A small network was shown many inputs. Here are its activations along a few directions, one row for each input.
Each table varies a few parts of the input and shows all the possible inputs, shuffled.
A made-up example of a description, with smaller parts first: one of 2 separate values, together with either a single point or one of 9 places around a ring or (one of 5 places around a ring, together with one of 6 places along a line).
Shared parts are said once, and a part with two or three values counts as separate values.
In the rows, 128 means zero.

Table:
R1: [109 114 143 130 127 129 108 139 139  76 151  78 140 141 110 151]
R2: [118 131  99 119 102  97 141 115 118 163 151 173 141 168 145  94]
R3: [128 133 122 126 141  84 138  98 122 142 163 171 161 158 109 105]
R4: [127  59 102 116 203 151 153 111  50 140 124 179 168  74 235 106]
R5: [118 166 140 134 107 148 145 121 132 155  94 104  96 122 124 136]
R6: [142 132  91 124 107 102 127 130 126 165 156 185 130 145 144  87]
R7: [151 113 147 131 157 141 109 155 152 116 132 107 121 137  89 129]
R8: [116 113 126 122  96 155 106 157 139 124 122  95 115 158 142 148]
R9: [147 145 144 127 117 139 137 135 138 163  91 120  79 101 123 126]
R10: [130 124 127 134 104 158 123 168 152 145 115  94 124 155 136 134]
R11: [105 109 117 120  92 141 109 149 139 105 141  75 114 152 154 155]
R12: [107 170 140 122 131 121 120  90 123  84 127  80 123 107  98 163]
R13: [152 131 114 127 149  90 129 110 131 138 164 183 153 140 104  99]
R14: [115 175 158 132 127 138 117 101 129 100 113 105 126 105  90 150]
R15: [122 120 149 136 129 148 111 149 145  89 134 102 142 145  96 147]
R16: [162 129 121 118 148  80 135 117 128 138 156 186 157 140 105 100]
R17: [110 135 116 125 118  96 119  99 126 123 167 181 177 144 107 119]
R18: [149 155 163 137 149 128 125 114 134 131 103 115 104  96  84 123]
R19: [133 117 151 138 148 144 125 146 146 117 131  97 131 155  94 137]
R20: [149 121 103 114 105  97 141 134 121 168 151 191 130 149 145  92]
R21: [ 93 159 123 127  86 141 136 106 121 110 125  86  95 119 132 167]
R22: [156  98 133 132 103 149 124 179 144 145 117 104 106 144 131 127]
R23: [100 141  84 106  98 100 123 118 128 139 152 178 151 152 149 112]
R24: [131 170 159 135 148 127 142 102 129 125  99  99 119 117  88 134]
R25: [159 110 154 133 148 137 119 167 152 115 128 111 130 131  87 128]
R26: [144 113 125 130 112 155 110 173 154 144 125 106 103 138 134 128]
R27: [124  42 131 147 198 180 141 138  91  97  93 127 152  80 251 146]
R28: [ 86 133  75 108  90  88 122 111 128 122 174 156 148 147 155 111]
R29: [162 151 159 129 151 121 142 122 132 128  90 113 110  98  79 126]
R30: [134  72 129 162 210 159 154 134  61 140  57 144 121  45 219 144]
R31: [ 95 133 103 121 125  80 120  91 132 101 184 154 174 136 119 118]
R32: [106 162 137 130  86 155 140 117 124 118  99 106 102 122 124 157]
R33: [142 149 139 131 114 146 131 128 136 159  93 116  80 105 123 127]
Describe the family of inputs behind these rows. -> one of 3 separate values, together with either a single point or (one of 2 separate values, together with one of 5 places along a line)
The inputs of R1 and R31 match in every part but the choice among 3 separate values. If R7 is changed in the same way as R1 into R31, which row does it become? -> R13
Which other rows does R32 become when the place on the line of 5 takes its other values? List them by row number. -> R5, R9, R21, R33
Which other rows does R26 become when the choice among 2 separate values takes its other values? List them by row number. -> R7

Table:
R34: [146 122 122 126 121 138 126 153 137 150 130 136 123 145 127 111]
R35: [105 125 100 120  97 125 128 142 135 139 148 131 135 157 153 114]
R36: [125 106 117 120 151 126 131 116 110 114 133 146 142 108 159 126]
R37: [132 115 126 136 162 129 134 125 106 135 116 144 134 107 149 130]
R38: [147 118 141 150 163 131 132 127 102 134 115 157 124  91 139 129]
R39: [123 116 101 118 104 118 128 143 135 145 135 133 122 152 144 122]
R40: [152 128 129 120 110 128 144 135 138 157 116 131 110 132 127 103]
R41: [137 160 150 134 124 109 136 105 134 134 118 129 120 120  87 125]
R42: [ 97 148 120 127 105 109 123 105 130 112 152 132 148 149 111 140]
R43: [122 130 176 146 124 191 117 157 147  98  74  22  78 112 118 183]
R44: [144 151 140 127 133 117 118 120 143 120 135 132 130 128  89 129]
R45: [119 144 127 117 118 109 120 114 133 114 145 128 137 138  95 128]
R46: [115 101 116 124 152 134 128 121 114 112 149 144 161 125 167 125]
Describe the family of inputs behind these rows. -> either a single point or (one of 3 separate values, together with one of 4 places along a line)
Which other rows does R46 become when the choice among 3 separate values takes its other values? List them by row number. -> R35, R42

Table:
R47: [141 149 148 148 140 124 138 127 127 148 108 143 121 114 120 104]
R48: [116 141 130 120  99 134 143 106 123 135 110 113 103 134 134 150]
R49: [113 159 126 119  82 117 118 130 157 132 154 101 130 175  83 120]
R50: [114  80 109 131 150 147 124 152 122 123 134 113 130 124 184 128]
R51: [124 150 126 113  99 156 136 131 132 136  93  90  91 131 133 149]
R52: [136 132 118 121  96 120 101 157 175 115 149  97 120 171  92 126]
R53: [110 157 112 129 106 126 143 109 109 128 117 128 113 120 138 131]
R54: [ 95 109 110 133 131 147 138 138 108 123 137 135 143 131 188 116]
R55: [113  78 118 126 138 124 125 125 113 117 156 155 151 114 192 116]
R56: [161 124 142 144 156 117 135 135 126 137 121 143 117 104 124 104]
R57: [149 102  66  92 161  74 133 107 104 170 166 238 187 158 143  80]
R58: [115 165 124 132  79 104 115 125 145 130 162 129 145 167  92 132]
R59: [121 155 154 140 150 131 125  99 113 113 116 120 147 115 106 153]
R60: [123  85 111 126 146 138 128 140 106 119 147 130 145 117 189 127]
R61: [130 128  67 101 153  78 144  98 108 180 158 239 189 171 139  86]
R62: [104  99 121 138 124 166 127 165 133 129 109 108 132 140 187 141]
R63: [ 96  95 116 144 129 153 137 146 119 131 120 121 141 136 184 133]
R64: [134 128 148 121 171 121 131 102 119  99 138 135 146  97 109 131]
R65: [131 137 122 125  95  93 107 133 149 118 177 133 141 161  98 132]
R66: [135 119 158 127 164 150 103 138 141  99  97  94 120 124 109 158]
R67: [133 118 115 109 118 132 133 127 117 121 114 111  95 115 132 142]
R68: [141 120 118 108 108 149 130 139 129 124 109 103  88 119 132 161]
R69: [138 125 112 118 112 113 133 115 107 119 124 132 115 104 140 146]
R70: [145 141 156 146 132 140 136 137 125 161  97 122 111 117 112 111]
R71: [113 155 111 122 106 121 147  94 108 130 124 139 113 106 136 125]
R72: [133 133 104 119 128 110 133 102 113 116 135 142 109  95 141 127]
R73: [124 161 123 129  82 132 110 145 173 128 139  90 123 178  88 128]
R74: [117 143 158 129 153 144 129 112 124 117 100  96 131 122  97 146]
R75: [131 121 151 129 162 124 126 114 124  94 127 128 147 111 111 142]
R76: [167 103 159 140 140 129 138 142 129 145 109 133 111 116 119 120]
R77: [111 164 125 122  84  95 126 118 150 128 173 139 142 158  92 116]
R78: [158 116 147 134 147 113 133 126 119 143 127 158 123  88 122  97]
R79: [127 134 109 126  96 114 105 147 162 119 158 108 126 158  88 125]
R80: [145 144 156 144 129 118 146 108 123 151 120 161 124 109 119 101]
R81: [171 113 155 144 139 144 120 162 141 142  93 119  98 118 123 128]
R82: [ 99 110 107 138 129 144 134 126 101 127 142 149 147 118 190 111]
R83: [124 141 118 129  98  86 116 126 155 116 180 146 139 150  96 121]
R84: [150 145 153 145 134 158 131 153 137 162  85 109  96 119 111 128]
R85: [118  77 113 132 139 167 124 172 130 121 121 111 125 129 180 148]
R86: [117 152 150 128 153 127 134  93 119 111 125 133 146 103 104 132]
R87: [120 148 160 134 151 158 119 123 138 118  93  88 123 127  98 164]
R88: [133 119 151 122 167 140 121 126 123 106 113  96 132 110 102 144]
The inputs of R69 and R53 match in every part but one. If R72 is changed in the same way as R69 into R53, which row does it become? -> R71
The inputs of R64 and R86 match in every part but one. If R56 is changed in the same way as R64 into R86, which row does it become? -> R47
Describe the family of inputs behind these rows. -> one of 2 separate values, together with either a single point or (one of 4 places along a line, together with one of 5 separate values)
Which other rows does R47 become when the place on the line of 4 takes its other values? List them by row number. -> R70, R80, R84
Which other rows does R49 become when the choice among 2 separate values takes its other values? List them by row number. -> R79
Which other rows does R84 become when the choice among 5 separate values takes its other values? List them by row number. -> R51, R62, R73, R87

Table:
R89: [124 127 127 131 117 129 129 142 140 147 148 137 143 162 111 113]
R90: [130  97 128 127 126 145 126 153 132 122 115  98 104 115 158 144]
R91: [124 123 139 140 149 126 146 118 108 146 119 145 136 106 155 117]
R92: [156 130 139 125 130 137 123 154 146 146 115 117 101 138  97 119]
R93: [140 117 145 136 148 139 146 127 105 141  86 130 114  94 139 120]
R94: [144 112  73 105 118  61 135 109 114 147 182 220 155 135 137  83]
R95: [140 152 134 123 104 131 123 121 138 124 110 101  95 126  97 147]
R96: [129 101 120 125 122 151 127 148 128 111 134 110 110 122 164 143]
R97: [ 98 150 111 127  90 118 131 113 132 119 136 122 137 156 112 134]
R98: [116 139 141 132 149 108 124 118 128 107 137 121 148 120 113 131]
R99: [125 154 134 127  87 130 126 123 136 114 117 110 114 131 110 137]
R100: [114 102 108 124 127 142 116 138 135 122 132 123 131 139 172 140]
R101: [144 127 152 138 148 128 124 121 127 102 121 102 117 102  95 145]
R102: [111 139 135 119 154 116 123 108 125 113 158 128 151 123 112 133]
R103: [106  97 112 119 120 142 119 137 124 124 152 119 141 142 174 136]
R104: [115 150 119 125  94 122 125 114 143 123 120 127 131 153 112 146]
R105: [142 131 138 130 154 137 143 120 106 137 102 141 124 100 150 118]
R106: [133 143 134 132 126 123 119 148 143 154 135 134 133 150 113 111]
R107: [148 129 137 135 117 138 126 152 143 137 123 131 121 148 109 119]
R108: [114 126 120 135 151 133 140 110 105 145 120 154 151 117 152 114]
R109: [134 142 141 132 154 131 115 114 131 107 126 119 130 109 106 137]
Describe the family of inputs behind these rows. -> either a single point or (one of 4 places along a line, together with one of 5 separate values)
Which other rows does R90 become when the choice among 5 separate values takes its other values? List them by row number. -> R92, R93, R95, R101
